These are the activations of a small neural network, seen along a few directions. Each row is one input.
Each table varies a few parts of the input and shows all the possible inputs, shuffled.
A made-up example of a description, with smaller parts first: one of 5 places around a ring, together with either a single point or one of 11 places around a ring or (one of 3 separate values, together with one of 4 places along a line).
Shared parts are said once, and a part with two or three values counts as separate values.
(in the rows, 128 means zero)

Other details of the inputs vary at random and push rows far along two fixed directions, the same in every table; ignore that.

Table:
r1: [ 98 137 145 135 138 148 193 176 111 181 117 121]
r2: [144 143 130 135 131 131 107 113 132  92 140 162]
r3: [139 150 124  91  84 113 129 187 102 131  98 114]
r4: [ 93 150 178 137 116 130 184 176 120 168  60 132]
r5: [140 148 110 131 151 151  84 116 140  98 146 123]
r6: [150 183  64 133 103 149 142 175 117  90  83 127]
r7: [123 164 105 153  94 125 104 170  96  70  70 119]
r8: [148  97  90 132 157 105  82  72 135 126 194 130]
r9: [102  99 142 137 145 113 128 145 117 136 141 113]
r10: [122  83 167 137 148 131 114  86 158 185 156 117]
r11: [133 182 128 101  71 145 103 175  97 102  90  89]
r12: [137 110 151 130 157 144 132  98 140 167 175 180]
r13: [169 134  67 130 109 114  78  66 130  52 164 127]
r14: [168 134  95 156 104 121  67  86 133  63 157 150]
r15: [123  92 148 112 167 129 165 117 165 211 155 161]
r16: [146 114 141 119 160 167 114  79 151 149 182 149]
r17: [120 177 125 147 111 137 144 185 100 107  68 128]
r18: [141 144 100  82 111 107  79 116 116 110 172 125]
r19: [139 140  77 153 105 112  77  92 159  66 170 120]
r20: [106  81 144 109 159  99 117  83 145 156 157 133]
r21: [153 163  72 146  69 116 120 147 134  68  71 106]
r22: [141 124  94 134 117 117  74  97 134  39 168 130]
r23: [163 178  79 125  91 133 129 154 121  38  79 128]
r24: [ 98 114 172 127 124 137 135 135 130 150  86 100]
r25: [146 157 126 145  76 152 130 138 104  83  72  87]
r26: [130 155 115 128 133 165 113 105 160 129 141 132]
r27: [119 128 122 125 101 111 142 159 129 110  66 114]
r28: [148 118 136 134  93 119 171 156 105 130  73 111]
r29: [106 138 137 135 143 128 156 164 118 136 125 118]
r30: [136 101 168 116 169 147 116  87 147 146 168 140]
r31: [ 90 114 180 110 159 122 212 171  94 210  84 111]
r32: [137 163 111 146  77 128 105 148 100  42  73 128]
r33: [136 118 125 128 176 164 100  96 150 163 186 143]
r34: [121  72 171 113 192 113 162 140 137 215 149 148]
r35: [134 110 128 124 157 142 134  93 149 141 203 158]
r36: [140  88 117 108 154 106  87  63 133  97 182 143]
r37: [105 116 183 103 141 125 211 146  99 179  88 120]
r38: [129  95 143 113 168 111 135 110 169 167 155 156]
r39: [121 130 137 100 111 111 105 148 119 138 174 120]
r40: [ 82  89 184 113 148 111 197 167  84 204  76  99]
r41: [125 164  94 136  77 116 146 136 115  94  70  92]
r42: [125 133 153 127 103 147 130 141 104  96  75  97]
r43: [117 115 126 128 162 117 106  92 173 126 195 148]
r44: [144  63 145 113 157 104 111  98 139 136 160 151]
r45: [148 148  91 148  88 120 144 177 102 105  63  98]
r46: [126 114 139 139 171 143 125 119 137 186 173 172]
r47: [103 129 173 156  92 121 179 167 112 178  58 114]
r48: [ 86 110 159 133 119 112 156 150 128 143 105 107]
r49: [131 206  59 123  87 146 141 134 129  71  88 119]
r50: [110 165 167 109  73 123 150 207  80 157  71 116]
r51: [181 152  56 122 122 142  93  97 152  61 164 163]
r52: [ 88 131 190 134 131 145 208 168 124 226  81 146]
r53: [108  86 162 136 152 106  97  99 150 155 154 157]
r54: [135 153 113 151  72 128 151 152 102  75  92  94]
r55: [122 134 111 116 155 140 156 127 119 165 142 135]
r56: [127  59 147 120 176 101 117 124 134 172 154 140]
r57: [163 143  74 153 122 141  44  90 140  66 161 110]
r58: [151 149  86 111 132 143 125  88 131  97 160 148]
r59: [133 122 113 134 142 138  66 111 130  91 141 112]
r60: [111 116 130 127 157 136 140 102 167 166 190 151]
r61: [ 95 133 159 110 136 120 191 144 124 172  86 117]
r62: [118 155 140 127 127 150 126 128 147 119 102 114]
r63: [129  82 156 155 156 112 113 114 126 186 162 145]
r64: [138 124  90 155 124 115  94 118 130  96 167 113]
r65: [126 100 151 122 164 123 132 101 145 134 189 148]
Description of these inputs: one of 5 separate values, together with either a single point or (one of 3 separate values, together with one of 4 places along a line).
Changing only the choice among 5 separate values turns r39 into r50. The same change can be made to r1. Which row results?
> r46
Which other rows does r7 become when the place on the line of 4 takes its other values? List them by row number.
> r17, r46, r63
Which other rows does r59 become when the choice among 5 separate values takes its other values? List them by row number.
> r7, r9, r40, r56

Table:
r66: [123  88 154 151 151 122  67  76 153 139 181 135]
r67: [139 164  75 126  88 119 107 142 108  49 109 111]
r68: [140 115 101 129 177 130 119 101 168 157 202 177]
r69: [148 116 101 110 122 113  98 111 127 112 176 134]
r70: [124 142 135 119 165 174 115  89 164 155 182 157]
r71: [133 173 100 128  95 123  86 148 124  57  97 103]
r72: [153 197  66 135 108 144 130 156 133  83  98 154]
r73: [105  83 173 138 135 121 175 147 113 178  95 100]
r74: [124 122 168 100 103 117 179 176  91 173  88 117]
r75: [ 90  70 189 116 151 103 176 135 124 203 126 117]
r76: [105 131 171 141 103 135 152 176 106 141  70  91]
r77: [137 117  97 133 179 127 123 100 165 162 198 170]
r78: [143 100 118 144 141 117 100 102 137 102 148 121]
r79: [149 167 100 132  85 118 101 139 118  42 101 122]
r80: [106 119 182 122 160 167 220 133 133 213 119 139]
r81: [118 178 153 122 109 177 218 168 113 155  46 127]
r82: [123  77 138 148 150 106  97  70 157 140 167 131]
r83: [139 147 101 130 102 111 110 131 125  65 113 115]
r84: [130 123 116 117 178 158 133  70 172 153 187 158]
r85: [149 103 122 137 132 122  85 102 134  97 141 138]
r86: [111 183 137 111  60 138 172 224  73 130  27  75]
r87: [137 159  79 122 104 112 108 136 106  67 110 106]
r88: [145 157  92 162  84 121  96 119 124  44  84 109]
r89: [105  75 198 104 154 111 175 146  98 210 120 133]
r90: [112  87 199 149 124 124 168 138 109 182  79 120]
r91: [122 127 117 129 173 140 101 113 162 167 206 178]
r92: [127 140 106 118 125 125  75 124 121  96 150 122]
r93: [148 124  94 109 125 108  98 112 127 112 166 123]
What is each input in this table made of?
> one of 4 places along a line, together with either one of 2 separate values or one of 5 places along a line
Changing only the place on the line of 4 turns r73 into r76. The same change can be made to r84. Which row results?
> r70
Which other rows does r81 become when the choice among 2 separate values takes its other values? List them by row number.
> r72
